These are the activations of a small network on made-up records, seen along a few directions, one row for each record.
Records have a field called Nuki. Each example row is followed by its value.
The largest differences between rows may come from other fields.
In the rows, zero is written as 500.
Strong random noise was added to every row along 16 fixed directions; ignore it. To show where, here is one row again and again, with new noise each time:
[585 525 502 592 397 496 432 477 545 493 464 448 657 513 577 449 509 507
 482 390 448 500 579 622 557 477 520 386 465 461 456 483 650 507 558 393]
[499 576 504 583 404 614 474 518 514 448 306 490 617 489 479 328 704 556
 567 520 573 556 518 567 455 418 535 475 298 470 504 520 485 622 564 485]
[408 415 576 611 498 523 412 360 444 508 339 509 449 428 755 660 557 345
 519 610 482 657 346 358 626 509 525 444 520 434 529 423 673 526 757 229]
[201 491 454 304 465 486 456 747 366 631 651 507 608 335 396 690 433 521
 497 450 536 601 418 372 482 680 454 518 655 536 522 416 534 453 376 403]
[592 583 524 514 388 566 603 588 392 606 421 485 495 637 475 533 515 539
 587 583 497 454 487 563 485 493 542 437 459 467 536 594 487 539 493 498]
[715 512 553 388 326 494 503 451 754 474 570 741 560 397 325 537 494 471
 632 461 471 509 522 528 569 377 440 704 519 572 415 441 722 456 353 406]
[613 556 358 346 535 295 403 406 644 584 667 538 432 523 438 255 378 516
 568 564 474 617 412 469 455 579 437 509 431 368 420 577 650 656 380 559]
[435 526 516 436 649 523 468 604 584 362 429 452 653 378 697 625 499 441
 365 454 559 521 520 496 481 533 502 465 606 695 464 462 297 431 562 387]
[566 595 546 477 606 497 570 471 557 386 500 563 419 520 557 591 438 493
 476 590 478 446 435 505 469 494 509 579 491 661 515 540 330 449 510 582]
[517 457 461 566 564 409 527 505 510 555 575 420 612 544 466 380 589 611
 598 502 469 441 560 616 426 578 513 471 372 478 491 517 529 482 464 497]
[760 436 521 467 634 326 551 442 651 676 583 427 391 545 725 471 508 385
 601 636 483 471 428 544 391 494 512 450 482 479 485 595 518 599 533 476]
[420 488 447 541 456 476 529 547 379 567 315 532 400 507 543 526 714 573
 596 638 410 606 475 390 564 646 510 498 477 472 509 411 507 534 534 391]
[363 591 520 472 460 519 386 543 504 323 473 557 432 340 546 561 497 426
 361 466 599 569 379 435 504 510 501 542 517 604 495 499 391 522 574 610]
[336 595 721 643 187 638 465 602 474 469 529 631 490 234 451 605 780 418
 550 407 549 534 373 476 438 273 508 666 350 702 656 282 507 454 560 647]
[328 401 391 517 722 530 342 398 665 400 495 392 776 390 525 278 438 514
 435 434 616 597 542 511 446 573 488 479 401 475 431 508 498 509 540 329]
[493 533 443 434 500 380 545 758 367 657 544 386 499 537 582 669 623 618
 538 462 439 412 660 530 345 562 508 333 634 559 521 405 364 547 394 567]
[606 415 466 546 349 542 482 515 627 580 399 584 213 398 455 406 714 477
 496 514 411 569 583 413 482 401 380 695 620 608 449 310 449 491 389 591]
[709 758 436 365 438 292 520 543 638 478 530 601 585 559 533 306 545 557
 600 557 430 572 437 559 527 587 528 454 317 526 452 560 518 592 417 528]

[630 399 457 367 451 511 573 690 515 635 471 432 430 554 393 355 633 445
 535 518 710 449 574 531 380 403 474 491 611 424 443 650 349 576 373 625]
b10
[534 559 384 372 434 690 494 528 523 524 322 557 534 579 391 423 331 537
 392 482 409 638 597 418 645 491 402 527 693 462 418 467 516 488 369 345]
b9
[561 554 496 567 447 371 526 478 525 553 646 534 399 601 560 551 362 441
 475 455 493 380 546 472 505 529 587 411 515 580 572 471 411 373 453 616]
b15
[425 553 501 391 693 496 496 422 617 370 600 586 592 474 535 721 217 473
 466 474 561 410 525 422 465 522 594 491 529 618 541 506 388 460 473 466]
b10
[585 457 414 597 674 528 470 428 471 330 296 355 366 543 553 340 625 663
 364 541 378 488 580 653 465 557 418 510 506 447 366 601 412 625 588 628]
b4
[462 551 404 377 464 493 470 610 448 618 477 473 460 507 512 475 404 478
 463 544 521 600 451 410 512 626 489 431 593 449 484 538 463 552 444 453]
b13
[773 410 486 333 536 245 622 712 474 629 593 418 442 556 532 613 583 502
 624 595 606 330 477 678 421 703 556 397 579 414 387 801 512 592 451 538]
b11
[559 471 460 470 393 626 551 521 562 694 427 529 629 566 470 558 288 451
 557 474 531 477 563 495 594 601 615 412 505 405 514 584 627 519 453 240]
b8
[492 368 593 601 317 563 422 516 484 381 505 485 459 453 467 449 538 285
 357 399 739 484 461 505 607 357 449 547 629 537 454 544 474 298 589 552]
b10
[571 699 574 499 514 482 505 484 340 352 475 420 629 621 583 523 432 565
 478 542 476 483 355 683 527 495 527 344 379 400 489 709 584 600 675 541]
b12
[523 413 338 301 593 142 448 482 460 500 728 558 337 621 334 376 483 503
 614 665 658 548 447 338 479 614 381 529 623 413 393 558 465 395 337 589]
b5
[641 516 522 360 598 595 580 617 653 804 473 354 471 395 707 357 471 365
 477 575 470 590 333 547 358 519 521 485 449 456 538 652 451 758 508 483]
b1
[708 543 476 585 632 227 315 273 722 349 560 392 574 486 812 208 512 388
 432 469 521 559 430 631 501 492 530 322 311 407 407 600 609 619 703 509]
b13
[510 586 516 534 643 584 563 402 460 501 491 431 705 642 474 393 456 639
 599 578 390 513 496 603 445 431 473 476 332 448 543 531 550 529 516 425]
b16
[500 452 520 543 404 418 469 580 376 354 607 453 683 614 303 472 582 560
 542 408 723 359 626 632 470 399 461 430 532 492 439 562 477 306 466 575]
b12
[470 488 656 806 407 615 535 330 404 390 493 500 598 647 519 571 461 451
 518 469 518 393 533 563 596 330 539 475 419 569 598 431 531 232 655 428]
b6
[557 433 508 367 700 255 516 543 487 312 565 471 600 459 474 433 774 589
 578 545 560 489 474 612 457 524 435 522 472 434 375 604 525 548 517 559]
b1
[494 487 468 479 668 493 533 641 344 517 416 251 482 619 723 425 508 448
 307 536 544 517 463 553 481 553 460 328 637 474 474 645 260 496 604 548]
b2
[602 335 518 554 762 580 502 331 702 355 278 479 570 397 642 526 676 567
 517 538 360 530 652 550 484 419 429 603 552 558 387 388 530 539 587 277]
b11
[522 430 483 394 424 402 514 572 352 674 485 535 301 535 465 632 635 492
 683 677 557 555 424 383 439 502 463 478 590 360 498 520 601 641 474 489]
b6
[602 656 590 627 481 532 568 381 477 360 395 535 489 572 600 497 532 560
 480 509 314 468 443 622 598 473 565 491 325 504 532 542 559 559 645 559]
b14
[549 584 548 533 498 420 580 465 538 516 480 623 481 483 525 620 628 569
 696 611 418 455 476 484 453 542 602 536 316 569 573 442 522 556 506 479]
b4
[303 515 530 474 526 497 472 500 400 581 716 493 615 546 446 643 308 469
 557 471 602 472 507 380 411 421 518 413 534 518 633 394 493 399 438 476]
b1
[465 431 497 435 435 564 376 618 525 558 627 342 821 411 427 407 433 480
 446 306 610 539 575 635 445 420 405 418 592 434 422 515 665 495 448 380]
b13
[519 654 545 458 559 617 425 367 535 416 281 550 385 468 714 602 480 449
 468 608 435 652 438 349 450 303 489 450 506 505 544 402 480 754 639 469]
b15
[717 609 333 490 393 376 336 440 648 292 411 561 438 583 537 451 383 543
 324 341 471 460 773 532 589 480 482 360 676 529 328 447 454 496 430 561]
b4
[623 593 424 653 440 549 539 416 683 650 430 508 393 565 576 265 443 508
 496 507 353 488 560 514 483 566 588 506 319 574 565 458 395 519 447 555]
b6
[519 632 520 408 402 617 470 629 495 401 491 508 623 408 390 700 407 638
 443 287 512 332 619 703 398 458 603 422 466 458 481 623 561 755 469 660]
b14
[408 446 455 588 491 747 513 452 453 710 475 395 273 556 440 438 272 467
 421 542 491 494 486 425 389 485 494 546 550 467 585 540 395 562 464 607]
b12
[512 571 483 655 475 373 447 252 557 400 435 645 265 509 609 511 511 476
 578 597 455 485 412 423 567 609 675 481 256 439 561 520 556 628 641 584]
b16
[521 383 494 496 563 725 534 415 478 315 288 552 496 543 312 482 535 590
 435 539 457 537 596 512 616 381 340 689 664 487 379 497 515 403 476 406]
b9
[526 544 345 347 423 542 397 423 603 555 506 623 439 502 398 596 139 519
 455 449 413 558 571 393 602 614 503 492 658 410 423 496 678 602 358 383]
b16
[529 416 516 355 627 406 711 504 503 634 665 617 507 597 267 482 512 538
 800 758 607 460 369 425 444 593 488 682 389 500 545 602 480 379 342 436]
b15
[494 577 541 504 487 547 540 604 622 470 511 494 589 408 614 441 480 420
 360 408 460 524 475 516 557 545 500 551 515 729 519 433 329 338 483 489]
b3
[399 359 424 588 795 566 513 372 396 665 506 223 589 679 628 302 340 506
 444 588 456 559 470 509 459 550 459 366 487 320 534 585 497 492 595 359]
b2
[584 499 460 555 542 612 571 513 641 743 490 361 470 468 604 250 376 459
 400 492 333 546 421 590 495 664 527 541 393 503 520 594 496 579 484 481]
b8
[451 286 370 573 553 535 501 386 541 535 408 530 396 596 392 406 467 497
 529 571 591 497 628 363 561 578 496 555 569 452 456 474 444 378 436 384]
b14
[367 551 499 453 455 390 360 519 377 301 535 547 548 485 499 664 443 438
 455 477 710 506 448 431 544 517 542 380 560 469 475 553 503 474 589 504]
b7
[522 477 557 667 430 560 412 339 548 408 448 538 404 440 567 602 432 460
 435 436 440 457 518 527 550 459 542 504 492 510 505 459 607 499 620 507]
b11
[482 276 525 497 623 421 555 522 431 481 466 469 468 416 518 630 704 552
 513 517 375 503 519 529 586 606 421 592 653 461 403 459 628 438 541 374]
b8
[656 407 385 527 499 439 411 348 679 475 435 502 559 590 471 264 535 516
 547 466 532 536 704 489 518 397 450 454 509 413 387 436 588 515 443 397]
b3
[710 659 488 460 367 576 530 522 618 532 428 560 515 615 539 528 296 420
 476 490 536 446 576 514 532 445 570 425 534 578 501 560 408 497 441 457]
b7
[606 529 547 367 505 561 465 505 571 520 351 479 498 384 637 461 543 409
 504 571 535 635 309 542 506 490 508 478 434 350 444 682 651 811 640 423]
b3
[494 356 571 462 548 466 566 582 492 494 648 445 771 458 367 422 572 483
 555 467 614 464 430 651 547 539 447 580 470 468 443 619 612 319 483 378]
b9
[435 394 528 701 307 450 452 407 490 418 441 635 409 395 481 597 628 485
 537 459 424 490 501 460 719 661 566 585 462 530 487 379 675 338 583 400]
b5
[244 582 407 546 440 637 230 390 581 429 368 492 655 296 544 360 479 532
 413 332 469 710 540 415 490 468 543 413 370 383 512 355 659 749 588 417]
b5
[678 461 608 510 433 499 538 537 464 401 364 509 535 569 471 464 872 472
 674 641 692 507 551 528 412 177 384 539 507 536 452 462 426 473 544 475]
b7
[575 577 576 238 350 405 496 801 296 376 720 479 559 531 285 657 506 506
 428 372 712 384 481 655 431 313 373 457 750 472 404 683 489 492 387 784]
b2

Here are new rows. What is Nuki for each?
[559 476 567 535 604 548 444 397 618 323 454 465 642 367 627 594 476 530
 389 369 352 479 529 658 561 477 489 519 501 518 416 499 669 570 629 409]
b14
[483 568 462 477 354 596 571 677 466 811 497 467 383 535 544 552 422 452
 512 519 442 514 544 376 426 533 527 460 602 611 613 383 340 483 363 508]
b5
[342 547 559 619 400 725 482 359 484 506 447 588 535 440 400 484 429 530
 488 436 338 588 470 437 590 412 510 604 408 472 598 358 667 493 525 446]
b1
[555 413 615 403 490 652 622 522 354 651 354 518 340 535 508 638 598 418
 603 706 479 608 349 406 522 351 411 579 648 370 524 549 605 606 556 393]
b1
[622 526 544 551 449 620 591 491 434 561 552 413 389 708 519 460 132 339
 313 530 551 428 385 554 614 528 490 470 634 522 511 725 401 307 526 547]
b15
[553 403 417 475 542 529 427 405 572 398 306 507 535 585 505 335 477 394
 476 572 738 570 534 428 588 481 517 426 533 366 402 639 463 505 563 349]
b1
[521 405 501 566 620 550 465 464 520 603 543 307 575 525 634 437 412 465
 416 472 424 539 544 554 452 457 386 455 611 522 477 444 517 433 532 379]
b4
[639 549 541 592 529 412 532 399 485 508 401 461 392 656 700 370 674 441
 581 635 513 539 479 465 456 336 507 388 401 461 549 477 420 572 618 549]
b3
[498 512 500 581 275 655 413 349 519 536 418 613 494 535 385 450 407 467
 524 430 476 566 541 443 613 344 513 499 466 353 528 435 736 552 504 432]
b2
[507 646 464 506 340 474 390 553 531 459 632 485 524 532 483 513 246 449
 366 319 611 398 572 541 465 490 569 360 532 566 516 539 412 465 450 664]
b12
[432 612 398 463 482 347 432 448 532 404 523 599 678 580 449 364 483 540
 589 538 572 595 515 385 580 584 522 433 393 518 485 424 487 372 457 370]
b12
[302 519 459 620 496 594 286 360 403 350 483 396 702 510 433 402 449 607
 445 342 576 529 627 541 435 338 495 330 403 323 513 433 640 622 593 519]
b1
[325 625 507 532 486 548 467 537 430 374 407 601 532 439 460 721 642 651
 604 491 533 439 641 418 350 413 598 453 407 604 605 320 360 595 485 582]
b13
[542 570 535 468 349 563 563 639 536 566 515 520 462 451 451 346 511 415
 430 463 539 514 374 550 550 545 522 574 444 545 524 614 420 465 456 628]
b10
[542 619 412 315 566 339 500 724 508 583 494 428 457 430 613 530 641 600
 547 523 492 490 538 517 295 621 541 379 482 531 486 522 335 761 425 642]
b12
[266 614 389 323 500 694 399 542 597 540 502 600 597 289 321 640 269 633
 513 398 486 535 551 416 365 588 591 549 430 481 546 464 555 789 354 496]
b16
